A small network was shown many inputs. Here are its activations along a few directions, one row for each input.
In each table, some parts of the input vary, and every possible input appears once, in random order.
A made-up example of a description, with smaller parts first: one of 6 places along a line, together with either a single point or one of 9 places around a ring or (one of 3 separate values, together with one of 5 places around a ring).
Shared parts are said once, and a part with two or three values counts as separate values.

Other details of the inputs shift rows strongly along two fixed directions, in all tables alike. That doesn't count.

Table:
R1: [  9  37  38 -12  -5  10 -19  13  -5 -61   7 -46 -11   2 -41]
R2: [-13 -10  -4  10  -2  -6   7   9   7  -1 -11   5 -10  18  -1]
R3: [-14 -20 -11  18  19 -10  13  -3   0  36  -8  18   0   7  31]
R4: [ -1  24  17 -11 -14  -6 -20   0  -5 -21   0 -19   3  -8 -26]
R5: [-38 -27  29  18  34 -42  54  44  32 -83  -8 -22 -11 -36  26]
R6: [ -9  -3  -1  -2  -5   5  -3  -3 -16   8   6   6  -9  23   3]
R7: [ 10  -7 -23 -23 -38  11 -15 -28 -33  42   1  37  -7   9  15]
R8: [  2  51  41 -13 -12   2 -19  22  -5 -60  16 -25   8   3 -39]
R9: [  4  11   9   2   8   4   0  19   4 -17  12 -34  -7 -15 -16]
R10: [ -4  24  13 -22 -26  29 -31 -26 -34  -8  -4  11 -14  42 -15]
R11: [ 11  -7 -15   2  17  16 -13 -28  -3  36  10  10   5 -13  10]
R12: [  0  62  37  -9  -1   3  -9  23 -19 -51  33 -15  -6 -10 -36]
R13: [ 10 -11  -2   3 -16   4   9  11   1  -5 -12   5 -10   5   2]
R14: [ -8 -39 -23  15  18 -15  33  13  31  19 -25   8   3   3  20]
R15: [  8  17  -3   2  20  10 -12 -27 -14  11  17  -7  -4   5  -7]
R16: [ -7 -30 -26  19  34 -14  21  -2  27  30   0 -15  18 -12  17]
R17: [ 22  10 -18 -26 -21  41 -46 -62 -17  32   0  21  13  19  -7]
R18: [  1 -23 -15  -6   6   4  11 -10  -4  22  -3  12  -4  16  12]
R19: [  2  -7  -9  -7 -14  -1  11   9  -6  19   0  28  12   1  28]
R20: [ 15  23 -23 -15 -36  23 -27 -29 -18  26   8  30  28   7  -6]
R21: [  7 -27 -18  11  14   1  17 -23  -6  42  -8  27   3   9  29]
R22: [-15 -28  33  25  45 -39  47  61  33 -42 -10 -27 -18 -24   4]
R23: [  0  19  13  -7  11  11 -14 -14   4 -24   1 -24   3  15 -27]
R24: [ -8 -36 -43  20  26 -10  23 -10  40  47 -20  -1  24 -10  19]
R25: [ 14  15  35  -5  -7   9   4  12 -22 -33   9  -6 -27   3 -16]
R26: [ -2  -5  11   0 -12 -10  13  20  12  -5 -11  16  17   2  17]
R27: [ 14   3 -12 -32 -47  20 -26 -39 -32  33 -14  39   0  18   9]
R28: [  7  11 -11  -4 -22  -3 -22  -6 -10   1  -1  -1   5  -8 -21]
R29: [  6 -20 -23   1 -21  -3  12   5  10  32 -12  39  20   3  26]
R30: [-22  -1   2  10  23 -21  16  -8  24 -47  15 -14  -1 -31  23]
R31: [  6  -8  -7  -5 -25  -9  -3   7  -7   1 -14  17  -8   3  -1]
R32: [ -9 -27 -26  19  18 -31  17  11  25  36  -4  -6  17 -36  23]
R33: [-10 -32  23  26  29 -35  48  67  36 -34  -8 -33 -12 -24   8]
R34: [  8 -16  -1  -8  -4   8   0   3  -7   6   1  11 -11   8   5]
R35: [ 12  37  29  -4  -9   8 -19  23 -10 -63  10 -41 -17   1 -50]
R36: [  0  -9  10   4  -2 -21  17  12  -6   4  -5  12 -10 -13   9]
R37: [  4 -17   8  -1  -6  -2  13   9  11  -2 -19  -2  -3   0  14]
R38: [ -4 -57 -19  15  21 -14  27   4  41  36 -35  20  15  -9  43]
R39: [  0 -18 -14  24  27 -11  23   6  30  35  -1 -10   6 -36  26]
R40: [-16   0  -4  29  33 -15   2  -2  12  21  13 -12  10  -6  11]
R41: [ 17  -1 -26 -17  -9  33 -33 -40 -21  36  15  11   3   4  -1]
R42: [ 16  29 -19 -17 -26  20 -35 -52 -40  45  18  28  -2  -4  -2]
R43: [  5   2   2 -15  -7  12  -3 -17  -7  -5 -11   7  -5  29  -5]
R44: [  2  32  36 -11 -14   3   5  25 -25 -38  18  10  -7   4 -14]
R45: [-12  22   8   7   0   5 -18   1  -3 -21   7 -21  -3  14 -35]
R46: [ -6  25  -2  -3  -9  17 -29 -25 -22   6  25 -10  -2  19 -19]
R47: [  9  -1 -16  -4  -1  14 -18 -12   1   2  -6  -4   5   0 -16]
R48: [-20  14   1   5   7   4 -16 -11  11   3  -2 -16   7  12  -8]
R49: [ -3 -34 -13   9   7 -13  20  19  24   5 -21   9  -4  -2  15]
R50: [  0  53  29 -15  -7   2 -15  29 -19 -55  30 -24  -1  -4 -36]
Each input here is: one of 2 separate values, together with either a single point or (one of 4 places along a line, together with one of 6 places along a line).
Question: Changing only the choice among 2 separate values turns R6 into R46. The same change can be made to R5. Which row results?
Answer: R30
Question: Changing only the choice among 2 separate values turns R43 into R23. The same change can be made to R44. Which row results?
Answer: R12
Question: Start at R26 and move only the place on the line of 6, one step at a time. The first step leads to R27. Which rows follow, in order?
Answer: R37, R38, R43, R10
Question: Change only the place on the line of 6 in R22. List by row number the other rows that result.
Answer: R3, R21, R25, R36, R44
Question: Change only the choice among 2 separate values in R4. List by row number the other rows that result.
Answer: R27
Question: Change only the place on the line of 4 in R50. List by row number the other rows that result.
Answer: R8, R12, R20
Question: Change only the choice among 2 separate values in R50. List by row number the other rows that result.
Answer: R19

Table:
R51: [ -4 -10  -7  -2 -10  -6   7  -3   0   5  -5  22  11  -6  21]
R52: [  4  47  40 -15  -5  15 -30  -1 -31 -61  16 -34 -29  21 -55]
R53: [  6  -1 -32   3  -8   6  -8 -21   7  44   1  14  19  -8  14]
R54: [  2 -17 -27   3   8  14   1 -38   3  44   3  14  12   0  28]
R55: [-25 -28   6  39  49 -46  42  58  59 -24 -17 -47   7 -25   3]
R56: [ -2  40  41 -11   9   6 -22  14 -24 -71  23 -40 -30  16 -51]
R57: [  2 -24  -6  -5 -11   5   8  -6   4   7 -16  12  -7   4  15]
R58: [-16 -31  16  20  25 -43  45  60  45 -33 -17 -23  -1 -36  18]
R59: [  6 -21  -4   5   5 -18  22  20  10   8  -9   8   2 -19  16]
R60: [  8  58  34 -21 -11  23 -28  -9 -37 -56  34 -19 -18   7 -42]
R61: [ 17 -14 -17 -13 -18  20  -5 -24 -17  32 -10  31  -8  16   9]
R62: [-27 -38  16  32  39 -46  52  58  50 -39 -25 -20   3 -19  15]
R63: [ -3 -19 -17   6  13   2   1  -8  23  25 -16  -3  19   2   9]
R64: [  8  11 -18  -5  -6  17 -21 -31 -17  27  15  16   5  -2   5]
R65: [  3  -7 -26  -5  -8  16 -18 -36 -11  42   2  10   7  13   2]
R66: [ 10  -8 -14  -7 -19  21  -6 -18 -19  37  -5  31  -5  22  12]
R67: [ -4  20  22  -7  -9 -10   3  19  -9 -29   8   3  -6   6  -8]
R68: [ 12  34  11 -17 -19  18 -31 -12 -16 -17  12 -10   7   8 -27]
R69: [  0  27  15   0   1   2 -14   0  -9 -20  10 -15  -6  -9 -21]
R70: [  2  -5 -29   3  -5   5  -9 -23   3  46   5  16  16 -10  13]
R71: [  6 -19 -19   4 -11   1   9  -4  -4  47  -6  29  12  -4  30]
R72: [ -5   6  14  -5  -7  -1   1   6 -10 -16  -3   6 -11  22  -4]
Question: Describe the family of inputs behind these rows.
Answer: one of 2 separate values, together with either one of 5 places around a ring or one of 6 places along a line
Question: Changing only the choice among 2 separate values turns R62 into R51. The same change can be made to R63. Which row results?
Answer: R68
Question: Change only the choice among 2 separate values in R59. List by row number the other rows that result.
Answer: R61

Table:
R73: [ 23  31  34 -29 -37  26 -22  -1 -58 -28  15   7 -43  41 -37]
R74: [ -6 -12  39   8  11 -30  23  57  12 -56 -24 -23 -25  -1 -25]
R75: [  4 -45 -22  23  24 -27  51  35  52  35 -17  14  33 -51  56]
R76: [  0 -31 -26 -11 -18  21   7 -34  -6  35 -13  46   8  24  38]
R77: [ 11  31  -9 -11  -5  21 -37 -30 -25  -1  21 -11   2  15 -33]
R78: [  7  63  34 -25 -42  10 -32   2 -45 -36  22  15  -1  17 -28]
R79: [  2 -12 -29   1   4  18 -20 -60  -1  62   1  18  15  -6  30]
R80: [-12  10  22  14  24 -18   2  41  29 -36   0 -56   3 -10 -33]
R81: [-16 -13  34   2  11 -29  27  51  26 -76 -25 -26 -18   3 -12]
R82: [  2 -26 -26   0 -10  18   8 -25 -15  50  -6  43  -3  21  38]
R83: [  7  -2 -41  -1   3  26 -17 -69 -11  71   8  22  16  -2  24]
R84: [-19 -47 -24  28  15 -53  45  34  40  26 -10  10  16 -56  49]
R85: [-13   8  13  22  25 -16   7  38  35 -37  -1 -48   4 -11 -29]
R86: [ 10  45   2 -21  -4  31 -43 -38 -33  -9  28  -9  -8  17 -39]
Question: Describe the family of inputs behind these rows.
Answer: either one of 3 separate values or one of 5 places around a ring or one of 6 places along a line
